Each row below holds a small network's activations on one record, seen along a few directions.
Each row is followed by the record's values for the fields GIDI, LIB, DUV, SOM, SOPEP.
A field that a record lacks is written absent.
The largest differences between rows may come from other fields.
In the rows, 500 means zero.
Strong random noise was added to every row along 21 fixed directions; ignore it. To show where, here is one row again and again, with new noise each time:
[458 273 393 141 246 403 625 531 388 442 473 435 393 381 437 758 530 487
 652 265 716 411 400 554 716 446 250 643 688 703 752 606 316 383 679 532
 430]
[347 507 603 624 530 524 630 587 465 540 595 620 425 295 475 711 476 462
 558 433 517 561 528 682 508 482 449 549 535 407 523 757 660 614 377 503
 363]
[521 493 681 863 566 627 587 577 553 518 653 561 763 212 335 656 570 679
 731 407 405 376 547 650 873 593 459 633 593 515 569 382 784 836 464 504
 449]
[477 594 467 446 773 354 556 577 516 354 714 365 371 604 546 379 328 481
 639 394 259 277 588 489 400 525 452 699 242 337 470 488 421 639 492 601
 502]
[322 665 549 514 455 754 582 626 362 333 641 391 504 773 453 564 720 485
 570 588 507 517 418 423 359 737 487 786 520 578 617 700 700 693 480 709
 332]
[361 537 595 183 650  89 571 617 673 566 430 530 505 710 506 527 216 553
 515 453 233 625 563 553 679 624 458 762 404 426 595 516 510 475 445 786
 560]
[723 514 579 622 303 671 344 557 534 296 616 409 375 477 485 619 505 411
 130 486 404 316 380 462 159 628 431 445 599 477 371 579 528 487 420 491
 329]
[518 364 344 525 470 699 574 371 366 677 498 638 335 313 421 694 396 419
 740 530 418 499 167 491 588 651 408 703 675 583 384 449 622 574 569 389
 536]
[457 387 514 569 554  80 437 630 392 452 528 563 382 400 502 462 515 651
 562 674 597 705 580 470 340 498 463 524 682 323 436 854 390 157 380 497
 626]
[485 494 333 544 427 348 447 470 590 509 504 641 368 567 393 527 442 438
 420 613 440 649 420 606 422 574 599 368 692 290 426 729 347 576 518 479
 545]
[696 354 395 639 446 492 357 375 428 388 887 169 590 442 622 635 866 529
 649 527 685 512 407 519 530 833 576 546 823 700 666 503 361 679 599 296
 637]
[552 419 620 456 584 427 580 354 629 269 763 449 410 433 444 543 484 329
 404 488 685 480 350 388 560 489 233 639 305 613 501 494 556 473 567 567
 510]
[158 413 496 141 372 378 664 523 444 712 464 674 676 607 654 423 554 532
 498 591 663 750 396 438 751 544 462 593 359 543 475 381 415 214 341 479
 341]
[549 546 319 420 324 778 391 420 646 656 821 460 614 508 641 544 658 422
 221 600 254 793 280 590 399 563 548 439 274 423  45  20 552 572 255 208
 432]
[590 381 272 477 468 328 392 395 473 498 617 496 555 507 548 599 626 532
 525 558 626 717 515 405 795 517 378 328 415 472 678 574 316 337 635 386
 643]
[479 367 446 362 514 451 454 399 636 456 597 652 595 411 510 485 567 692
 387 286 407 630 470 601 502 263 411 557 474 469 545 370 574 420 628 441
 465]
[441 559 511 309 274 411 450 782 414 520 523 566 655 666 349 368 533 681
 582 658 368 357 418 486 548 790 352 510 716 383 314 386 369 444 295 596
 348]
[446 639 469 509 465 646 491 400 535 503 431 409 416 583 346 346 402 409
 320 588 562 431 409 604 461 370 587 333 511 511 354 342 411 613 608 539
 474]
[479 546 579 493 452 457 490 519 658 530 657 351 782 635 256 562 533 510
 443 718 371 186 634 492 785 723 539 595 516 540 717 367 520 766 522 563
 530]
[447 462 425 524 503 302 684 631 302 428 305 347 351 628 508 594 458 388
 750 581 622 308 564 371 478 646 455 655 517 603 749 719 222 409 495 588
 569]
[396 490 331 367 441 330 498 531 613 603 479 651 493 601 471 573 541 514
 423 482 297 630 485 774 197 464 483 379 663 343 499 456 336 557 384 393
 505]
[312 542 450 714 617 336 562 532 509 552 545 347 275 536 327 376 263 547
 512 618 462 570 295 741 566 508 610 667 690 259 342 381 251 571 574 520
 634]
[484 317 402 393 343 533 438 430 241 532 646 257 450 272 452 594 575 533
 547 645 798 398 581 289 798 386 542 586 516 632 616 693 468 240 701 412
 550]

[548 617 673 581 304 569 549 758 528 325 431 428 761 523 704 492 749 583
 476 192 596 501 639 566 433 530 590 307 532 624 537 441 477 616 289 617
 225]
GIDI: leno / LIB: absent / DUV: absent / SOM: absent / SOPEP: absent
[208 621 624 485 640 382 593 405 544 625 589 624 428 472 224 329 309 326
 356 689 722 422 577 596 591 266 486 197 438 271 458 607 470 547 503 554
 472]
GIDI: leno / LIB: kes / DUV: ritag / SOM: nev / SOPEP: kuni
[653 638 544 849 356 657 508 705 465 276 484 601 602 590 411 505 569 454
 628 336 373 325 445 320 302 663 567 295 645 395 488 485 586 750 324 734
 318]
GIDI: leno / LIB: kes / DUV: absent / SOM: nev / SOPEP: absent
[601 510 479 279 633 568 484 409 582 268 772 347 488 557 614 331 603 583
 757 222 453 594 377 513 493 527 509 755 483 645 373 308 608 743 651 630
 519]
GIDI: leno / LIB: kes / DUV: absent / SOM: nev / SOPEP: absent
[643 574 473 566 527 438 477 430 604 461 132 433 308 676 451 327 518 513
 514 668 628 740 246 771 337 668 489 502 875 691 293 409 260 547 595 466
 751]
GIDI: leno / LIB: absent / DUV: absent / SOM: absent / SOPEP: absent
[682 495 550 657 560 507 371 386 498 378 364 476 360 438 531 569 354 414
 381 360 451 562 488 290 252 329 635 398 532 562 544 593 693 391 604 728
 570]
GIDI: leno / LIB: kes / DUV: labi / SOM: nev / SOPEP: miteb
[515 536 267 356 412 619 311 478 359 517 397 626 556 656 635 346 642 749
 506 468 424 802 493 367 521 435 643 421 560 426 443 596 537 307 648 505
 476]
GIDI: leno / LIB: absent / DUV: absent / SOM: absent / SOPEP: absent
[384 355 512 572 632 444 515 476 377 714 377 846 322 356 651 348 346 618
 485 589 522 540 224 670 374 593 271 525 646 337 284 510 355 181 419 194
 427]
GIDI: leno / LIB: absent / DUV: absent / SOM: absent / SOPEP: absent
[712 412 453 545 400 707 425 442 532 347 291 686 291 530 603 411 380 493
 330 433 354 307 401 359 347 641 662 683 545 500 373 832 534 467 646 450
 362]
GIDI: leno / LIB: mafu / DUV: absent / SOM: keki / SOPEP: absent
[511 438 551 641 515 349 437 381 571 582 507 417 646 444 542 270 488 561
 486 630 736 444 522 523 844 610 796 366 680 531 498 455 279 548 616 396
 582]
GIDI: leno / LIB: absent / DUV: absent / SOM: absent / SOPEP: absent
[659 445 566 539 483 384 520 531 656 297 737 478 597 448 606 408 545 401
 465 463 433 442 515 202 353 541 611 604 300 488 260 417 560 488 298 554
 477]
GIDI: leno / LIB: absent / DUV: absent / SOM: absent / SOPEP: absent
[224 344 529 473 598 393 720 287 414 629 560 496 393 325 547 675 550 283
 442 605 818 840 398 382 258 260 607 675 484 708 570 541 674 277 459 478
 649]
GIDI: leno / LIB: mafu / DUV: tagi / SOM: keki / SOPEP: kuni
[313 619 441 382 523 421 506 440 551 576 470 532 588 864 519 352 489 400
 348 658 582 570 533 483 675 567 549 284 346 386 668 496 296 522 521 551
 467]
GIDI: giso / LIB: kes / DUV: absent / SOM: nev / SOPEP: absent
[517 444 479 490 528 324 386 653 523 443 561 569 423 436 415 630 629 657
 580 619 374 546 680 664 299 511 311 609 605 362 631 851 562 415 471 425
 591]
GIDI: leno / LIB: kes / DUV: labi / SOM: nev / SOPEP: miteb
[581 616 483 474 460 356 504 574 547 628 376 527 558 614 542 827 408 274
 536 459 301 713 533 330 385 663 563 291 540 556 621 477 651 573 271 768
 609]
GIDI: leno / LIB: absent / DUV: absent / SOM: absent / SOPEP: absent
[600 457 491 338 233 475 488 489 677 313 356 712 283 597 415 487 296 437
 330 253 480 674 200 532 586 604 623 518 812 408 328 732 437 619 634 758
 325]
GIDI: giso / LIB: kes / DUV: tagi / SOM: nev / SOPEP: kuni
[635 533 547 481 472 608 458 362 468 416 340 425 166 430 260 546 267 231
 432 667 594 471 400 257 329 341 540 492 533 638 335 685 731 433 612 738
 647]
GIDI: giso / LIB: kes / DUV: absent / SOM: nev / SOPEP: absent
[446 646 461 235 353 616 640 686 561 369 210 389 510 701 548 340 673 547
 430 500 578 377 710 757 383 377 430 547 281 688 417 492 258 528 486 415
 365]
GIDI: leno / LIB: mafu / DUV: absent / SOM: keki / SOPEP: absent
[548 307 440 307 399 540 550 486 565 384 834 705 420 373 557 614 505 332
 309 532 360 270 394 241 283 487 150 679 142 373 351 530 555 250 347 279
 316]
GIDI: leno / LIB: absent / DUV: absent / SOM: absent / SOPEP: absent
[893 542 442 336 446 413 322 487 620 546 320 432 459 401 504 726 376 436
 554 321 236 709 611 492 473 438 549 276 537 641 367 415 673 565 448 662
 711]
GIDI: leno / LIB: kes / DUV: tagi / SOM: nev / SOPEP: kuni
[562 538 492 575 366 476 472 507 578 399 606 507 472 482 393 529 481 262
 338 682 473 312 641 315 308 471 677 321 417 365 395 709 510 583 352 554
 433]
GIDI: giso / LIB: kes / DUV: labi / SOM: nev / SOPEP: miteb
[439 502 622 664 630 262 504 488 526 502 670 431 588 512 457 704 495 399
 416 466 470 536 524 407 293 451 377 364 498 433 797 389 563 437 361 641
 600]
GIDI: leno / LIB: kif / DUV: labi / SOM: mugo / SOPEP: miteb
[495 609 680 723 419 432 479 681 504 412 548 368 617 318 427 375 558 532
 338 482 642 389 772 521 368 178 585 164 402 343 355 422 435 413 280 510
 434]
GIDI: giso / LIB: kif / DUV: labi / SOM: mugo / SOPEP: sed
[472 539 693 469 406 373 674 552 662 497 331 511 365 432 363 615 243 217
 405 587 649 472 541 497 737 504 512 459 393 541 455 710 526 542 409 697
 465]
GIDI: leno / LIB: kes / DUV: absent / SOM: nev / SOPEP: absent
[526 527 619 357 278 611 546 576 496 567 189 603 474 455 577 607 246 377
 254 345 468 326 531 445 544 483 585 377 464 594 431 587 544 423 414 632
 230]
GIDI: giso / LIB: mafu / DUV: absent / SOM: keki / SOPEP: absent
[460 422 649 404 508 350 508 414 481 477 392 527 474 340 402 277 423 542
 435 535 806 455 473 508 483 241 412 359 607 613 360 397 433 252 535 520
 541]
GIDI: giso / LIB: mafu / DUV: absent / SOM: keki / SOPEP: absent
[581 506 596 527 490 324 482 664 445 513 602 318 559 486 615 441 430 495
 607 467 455 393 514 431 552 678 521 453 516 449 387 305 352 448 254 540
 505]
GIDI: leno / LIB: kes / DUV: absent / SOM: nev / SOPEP: absent
[604 550 515 488 339 424 574 559 738 300 625 411 772 613 596 647 813 379
 506 215 540 673 596 493 472 516 556 325 409 614 676 369 489 760 371 626
 458]
GIDI: leno / LIB: kif / DUV: labi / SOM: nev / SOPEP: sed
[608 352 583 737 443 294 586 548 751 256 669 793 704 332 435 336 612 546
 657 338 531 276 443 561 492 583 488 424 667 336 398 427 348 734 359 437
 365]
GIDI: giso / LIB: kes / DUV: labi / SOM: nev / SOPEP: miteb
[366 495 691 373 736 329 511 476 493 501 672 485 490 361 368 354 451 542
 663 645 526 241 687 549 337 403 454 606 545 473 501 620 641 538 473 545
 551]
GIDI: giso / LIB: kif / DUV: labi / SOM: nev / SOPEP: miteb
[445 584 579 420 683 320 534 480 701 466 387 608 424 605 380 191 387 497
 422 719 539 393 518 741 398 462 316 448 432 438 319 450 310 516 505 419
 574]
GIDI: giso / LIB: absent / DUV: absent / SOM: absent / SOPEP: absent
[236 614 555 581 552 592 722 519 413 674 438 539 444 482 585 576 487 285
 524 481 654 456 519 815 395 454 489 236 465 442 569 502 332 660 291 372
 326]
GIDI: leno / LIB: kif / DUV: tagi / SOM: nev / SOPEP: kuni
[460 472 506 456 528 166 535 532 616 620 273 386 402 519 542 618 276 361
 309 548 384 608 684 414 312 284 666 533 325 486 563 477 455 254 388 585
 705]
GIDI: giso / LIB: mafu / DUV: labi / SOM: keki / SOPEP: sed
[593 531 615 469 427 538 431 770 396 491 475 585 643 542 448 691 719 729
 713 567 408 525 574 505 676 829 139 678 612 549 674 686 709 450 393 562
 458]
GIDI: leno / LIB: kes / DUV: labi / SOM: nev / SOPEP: sed
[650 665 583 403 531 433 445 577 592 525 465 393 332 620 406 662 223 306
 459 542 353 461 474 595 648 751 352 384 498 456 461 599 485 678 450 694
 550]
GIDI: leno / LIB: kif / DUV: absent / SOM: nev / SOPEP: absent

Here are new rows. What are their fields?
[514 435 564 495 477 509 459 369 479 539 559 474 550 535 525 630 533 357
 313 552 517 256 511 428 142 602 563 390 734 613 694 530 514 552 467 479
 466]
GIDI: giso / LIB: absent / DUV: absent / SOM: absent / SOPEP: absent
[403 534 592 622 434 593 613 558 570 491 810 485 659 426 495 546 664 386
 575 414 371 306 524 510 151 597 787 609 637 472 396 421 684 879 233 497
 348]
GIDI: leno / LIB: mafu / DUV: labi / SOM: keki / SOPEP: sed
[568 424 498 703 567 415 421 458 657 408 659 664 573 426 492 622 669 621
 439 344 418 744 468 631 373 441 412 444 614 398 615 537 609 567 506 433
 566]
GIDI: leno / LIB: mafu / DUV: absent / SOM: keki / SOPEP: absent
[402 417 540 430 754 601 466 311 522 312 420 743 385 560 499  55 436 779
 453 325 588 291 392 610 459 315 408 681 541 450 601 635 459 434 952 446
 383]
GIDI: leno / LIB: kif / DUV: absent / SOM: mugo / SOPEP: absent
[572 515 868 619 648 486 380 476 598 477 372 592 605 381 413 349 517 674
 270 668 467 427 646 547 253 379 426 533 576 572 437 473 801 346 405 519
 552]
GIDI: giso / LIB: kes / DUV: labi / SOM: nev / SOPEP: miteb
[488 478 499 448 588 386 533 501 587 535 499 304 457 713 500 897 523 377
 461 568 263 575 590 537 361 705 532 817 550 614 895 640 588 621 490 590
 689]
GIDI: leno / LIB: kes / DUV: tagi / SOM: nev / SOPEP: kuni
[597 508 604 444 564 732 297 308 505 413 464 267 365 534 663 478 546 568
 182 498 677 511 522 656 545 509 517 563 510 737 652 695 555 456 829 394
 497]
GIDI: giso / LIB: mafu / DUV: absent / SOM: keki / SOPEP: absent
[434 454 439 767 445 516 636 550 544 345 432 749 633 526 298 466 587 567
 578 449 511 362 468 401 582 400 391 525 454 378 689 506 449 531 585 543
 435]
GIDI: leno / LIB: mafu / DUV: labi / SOM: mugo / SOPEP: miteb
[453 399 563 465 591 424 520 374 484 670 325 824 791 456 483 402 520 655
 648 443 577 392 540 474 741 501 416 288 621 585 751 411 525 461 582 464
 481]
GIDI: leno / LIB: kif / DUV: absent / SOM: mugo / SOPEP: absent
[501 436 455 351 660 497 556 495 430 444 542 561 445 438 680 588 485 534
 655 145 370 296 578 572 284 415 317 545 432 544 702 474 494 544 531 449
 423]
GIDI: giso / LIB: mafu / DUV: absent / SOM: keki / SOPEP: absent
[410 532 470 341 493 474 688 653 462 374 362 632 551 506 515 372 610 521
 702 393 559 342 756 473 410 274 430 507 275 529 520 649 450 480 436 526
 386]
GIDI: leno / LIB: absent / DUV: absent / SOM: absent / SOPEP: absent
[287 639 595 683 613 491 719 682 384 508 390 736 610 649 492 290 483 570
 900 449 432 333 485 516 462 757 634 576 708 398 541 618 514 803 362 669
 318]
GIDI: leno / LIB: absent / DUV: absent / SOM: absent / SOPEP: absent
[632 480 599 479 620 417 211 434 455 505 581 465 547 594 435 256 378 740
 516 825 463 511 517 224 970 826 636 703 605 448 444 754 672 390 727 641
 646]
GIDI: giso / LIB: kes / DUV: absent / SOM: nev / SOPEP: absent
[632 496 512 554 630 372 406 474 691 536 323 283 450 563 374 495 411 628
 422 636 296 340 607 784 441 550 532 687 661 609 590 374 385 604 665 398
 781]
GIDI: leno / LIB: mafu / DUV: absent / SOM: keki / SOPEP: absent
[591 369 626 703 439 525 360 441 359 630 660 525 448 251 460 781 462 440
 441 607 604 447 417 466 602 727 482 385 863 472 600 769 636 474 455 433
 489]
GIDI: giso / LIB: kes / DUV: absent / SOM: nev / SOPEP: absent
[626 417 256 694 579 450 402 523 443 383 555 626 441 607 407 480 543 574
 496 588 150 378 479 264  69 461 401 558 459 243 518 472 442 339 478 416
 613]
GIDI: leno / LIB: kes / DUV: tagi / SOM: nev / SOPEP: kuni
[458 451 329 411 574 461 599 506 566 570 451 567 406 435 517 648 523 454
 570 490 372 419 737 703 363 356 477 578 372 466 653 703 459 599 551 302
 574]
GIDI: leno / LIB: absent / DUV: absent / SOM: absent / SOPEP: absent
